A small network was shown many inputs. Here are its activations along a few directions, one row for each input.
Each table varies a few parts of the input and shows all the possible inputs, shuffled.
A made-up example of a description, with smaller parts first: one of 6 places along a line, together with either a single point or one of 9 places along a line or (one of 2 separate values, together with one of 8 places around a ring).
Shared parts are said once, and a part with two or three values counts as separate values.
(in the rows, 128 means zero)

Other details of the inputs shift rows strongly along two fixed directions, in all tables alike. That doesn't count.

Table:
row 1: [146 145 112 120 167 154 177  87  90  86 126]
row 2: [155 153 149 137 147 132 171  61 115  80 121]
row 3: [155 159 125  56 130 102 107  86  96 136 128]
row 4: [148  77 131 170 117 154 122 190 153 136 144]
row 5: [111  85 119 177 123 163 131 183 147 139 157]
row 6: [ 98 104 123 144 129 144 104 169 132 140 155]
row 7: [167 154 115 169 161 147 176  74 153  85 110]
row 8: [110  88 104 168 104 165 123 150 152 167 151]
row 9: [107  75  94 178 133 138 123 169 147 135 141]
row 10: [162 115 119 138 126 160 193  60 140  98 126]
row 11: [113 133 152 161 120 134 114 177 161 152 125]
row 12: [124 159 162  45 138  94  75 146  86 133 138]
row 13: [168 150 105 171 163 132 172  71 158  84 114]
row 14: [198 137 116 171 154 143 164  70 125  80 116]
row 15: [110  70 134 173 115 150 122 164 169 120 137]
row 16: [112  81 145 206 106 145 117 158 170 131 131]
row 17: [ 89 174 144  88 142  71  90 127  75 153 134]
row 18: [112 152 155  56 120 120 133  93  88 138 114]
row 19: [143  86 119 197 118 113 110 168 149 148 120]
row 20: [187 138 114 109 137 153 174  70 102 111 104]
row 21: [ 97 182 168  88 129  97  96 137  76 154 150]
row 22: [108  86 138 196 111 127 108 151 168 131 132]
row 23: [168 137  94 139 144 165 188  63 163 104 116]
row 24: [116 163 115  68 134 111 113  85  92 145 145]
row 25: [131 122 115 146  64 123 103 183 127 126 126]
row 26: [110  74 144 170 111 151 137 174 164 127 142]
row 27: [ 89 176 155  33 115 108  87 135  73 180 153]
row 28: [ 96 126 100 157  71 134 111 176 121 131 141]
row 29: [104 135 155 155 122 130 112 184 146 160 107]
row 30: [ 98 114 134 176 119 136  94 167 132 153 147]
row 31: [189 132 102 121 167 127 152  75 120  71 130]
row 32: [187 137 109 107 138 146 159  61 117 106 123]
row 33: [ 98  98 144 167 114  99 106 154 145 143 121]
row 34: [103  64 121 169 120 123 123 166 162 125 129]
row 35: [158 125 132 178 148 153 191  72 124  79 103]
row 36: [ 87 144 123  62 119  92  85 134  91 178 140]
row 37: [ 82 140 152  44 108  77  84 125 100 166 127]
row 38: [142 152 131  58 156  78 106 115  84 113 125]
row 39: [121 170 165  75 127  68  60 142  90 152 135]
row 40: [113 104 119 193 127 118 123 171 178 149 113]
row 41: [130 162 160  37 110 106  91 134  85 169 137]
row 42: [184 156 136 135 153 133 162  82  93  93 103]
row 43: [147  66  96 167 103 135 121 157 160 164 123]
row 44: [159 135  94 188 159 142 166  65 128  88 136]
row 45: [100 116 122 123 137 107 109 176 158 143 120]
row 46: [105 111 137 143 129 147 126 193 157 145 116]
row 47: [148 159 106 120 105 125 178  64 107  51 111]
row 48: [101 176 155  43 124 114 111 135 105 170 110]
row 49: [158 150 102 119 173 131 166  82 149  75 122]
row 50: [161 149  92 115 150 139 172  58 153 107 116]
row 51: [ 96  91 154 139 116 141 120 176 136 132 123]
row 52: [ 97  82 136 147 117 124 100 165 157 127 142]
row 53: [ 98 104 122 135 106 158 121 163 120 178 131]
row 54: [112 117 132 127 104 148 122 168 166 175 131]
row 55: [151 124 118 119 130 150 168  53 133  96 124]
row 56: [ 97 101 113 146 132 134  97 168 135 140 156]
row 57: [115  68 115 167  95 146 121 138 175 146 135]
row 58: [159 142 113 176 156 156 186  77 104  92 118]
row 59: [119  88  95 164 113 137 135 155 187 164 117]
row 60: [ 88 203 141  51  87  85  89 160 100 131 122]
row 61: [155 181 167  83 138  97 111 110  79 125 128]
row 62: [146 161 153  57 149 113 119 128  73 115 119]
row 63: [ 98 182 168  39 141 100  97 158 109 141 134]
row 64: [154 154 115 115 168 142 164  88 140  80 121]
Each input here is: one of 4 separate values, together with either a single point or (one of 3 separate values, together with one of 5 places along a line).
Changing only the choice among 4 separate values turns row 6 into row 64. The same change can be made to row 5. Which row results?
Answer: row 63
Changing only the choice among 4 separate values turns row 35 into row 42. The same change can be made to row 47. Which row results?
Answer: row 25
Change only the choice among 4 separate values in row 20. List by row number the other rows that result.
Answer: row 18, row 48, row 53
Change only the place on the line of 5 in row 12. List by row number the other rows that result.
Answer: row 4, row 31, row 38, row 62
Change only the choice among 4 separate values in row 41. List by row number the other rows that result.
Answer: row 10, row 27, row 54

Table:
row 65: [170 187 131  88 176 119 178  33  85  59 120]
row 66: [149  99 120 199 128 141 131 154 153 121 123]
row 67: [138 105 125 133 114 141 120 147 131 155 131]
row 68: [149  89 107 183 106 160 144 135 153 140 131]
row 69: [135  87 109 195 110 151 144 150 151 123 131]
row 70: [108 111 129 136 117 142 126 144 141 139 129]
row 71: [141  69  87 165 126 141 136 131 168 137 136]
row 72: [123 111 128 143 114 141 117 144 121 146 135]
row 73: [107 139 141 114 112 109  96 155 102 151 135]
row 74: [134 104 129 125 113 137 121 148 133 147 130]
row 75: [178 184 109  83 166 129 177  25  71  74 122]
row 76: [137 121 118 170 147 145 156 123 149 109 127]
row 77: [112 163 152  97 149 110 121 119 111 125 128]
row 78: [121  97 115 188 121 152 151 140 165 133 125]
row 79: [138  92  88 162 137 139 147 100 146 111 136]
row 80: [145 116 115 172 145 147 165 116 150  94 126]
row 81: [201 159  90 119 156 147 207  17 107  60 117]
row 82: [130 149 138  85 116 116 118 114 103 135 129]
row 83: [115 157 151  95 138 107 108 136 104 121 134]
row 84: [133 123 143 155 127 120 109 152 130 133 124]
row 85: [148 135 102 158 147 146 181  82 139  97 118]
row 86: [158 112 115 178 141 147 160 116 136  91 130]
row 87: [ 98 139 143 108 111 110 101 156 116 144 132]
row 88: [135 146 134  77 126 116 110 128  98 148 131]
row 89: [106 117 123 137 123 142 125 148 143 147 130]
row 90: [109 143 135  95 146  89  95 122 108 126 143]
row 91: [126 168 139  68 139 118 130  88  89 114 125]
row 92: [131 142 136  73 124 115 111 131 103 142 130]
row 93: [140 130 121 121 119 139 144 107 132 124 125]
row 94: [115 132 135 105 102 119  93 156 114 166 137]
row 95: [138  76 110 173 117 164 152 148 177 139 125]
row 96: [115 151 148  95 121 106 111 125  94 131 130]
row 97: [104 126 137 119 133  86  75 156 131 144 133]
row 98: [133 127 121 123 125 135 132 120 113 119 131]
row 99: [114 122 121 131 114 138 125 144 150 153 128]
row 100: [ 99 135 140  96 114 121  97 154 113 149 134]
row 101: [145 126 120 172 148 135 151 122 156 106 114]
row 102: [130 146 133  72 128 118 120 123 112 138 127]
row 103: [139  93 114 195 114 151 144 139 144 130 130]
row 104: [126 156 158 101 134  98 100 135 104 123 122]
row 105: [133  72  87 179 113 141 133 131 171 137 139]
row 106: [106 119 127 144 115 129 125 152 141 135 128]
row 107: [176 183 108  76 156 129 183  27  96  75 116]
row 108: [125 121 107 133 136 109 129 102 126 116 135]
row 109: [138  85 105 165 118 160 150 148 172 136 125]
row 110: [112 165 158  98 144  99 107 132 118 132 118]
row 111: [112 127 145  83 114 120 101 153 122 160 129]
row 112: [119 105 127 130 121 143 127 152 155 159 126]
row 113: [100 137 144  91 107 119 103 148 130 158 129]
row 114: [115 113 121 136 107 139 125 150 153 146 129]
row 115: [ 96 135 157 114 126 113 100 163 125 141 133]
row 116: [103 144 160 111 128 101  95 160 128 138 120]
row 117: [126 117 135 156 126 130 112 160 125 135 138]
row 118: [133 157 148 105 138 100 107 130 105 114 122]
row 119: [109 138 152 120 123 105  90 169 128 138 125]
row 120: [104 147 154 110 129 100  94 163 128 136 121]
row 121: [122 155 155 101 137 108 105 131  92 131 135]
row 122: [117 131 127 123 133 139 138 117 131 133 126]
row 123: [141 138 139 140 141 121 132 121 132 105 117]
row 124: [ 98 137 149 108 111 112 101 151 115 146 130]
row 125: [155 105  98 155 139 161 173 109 163 122 121]
row 126: [104 153 137  80 129 118 116 125 108 133 129]
row 127: [114 112 125 141 111 144 126 146 156 157 128]
row 128: [120 143 153 110 132 113 107 138 103 124 135]
row 129: [122  87 115 194 114 154 150 147 168 126 126]
row 130: [179 138 102 136 153 153 191  45 109  71 121]
Changing only one part turns row 111 into row 124. The same change can be made to row 112. Which row results?
Answer: row 78
Changing only one part turns row 87 into row 83. The same change can be made to row 69. Which row results?
Answer: row 86
Describe the family of inputs behind these rows.
Answer: one of 6 places along a line, together with either a single point or (one of 2 separate values, together with one of 5 places along a line)
Change only the place on the line of 6 in row 106. List by row number the other rows that result.
Answer: row 80, row 109, row 114, row 120, row 126
A walk changes only the place on the line of 6. It starts at row 101 and steps to row 76. List the rest of the walk in order.
Answer: row 85, row 89, row 99, row 125
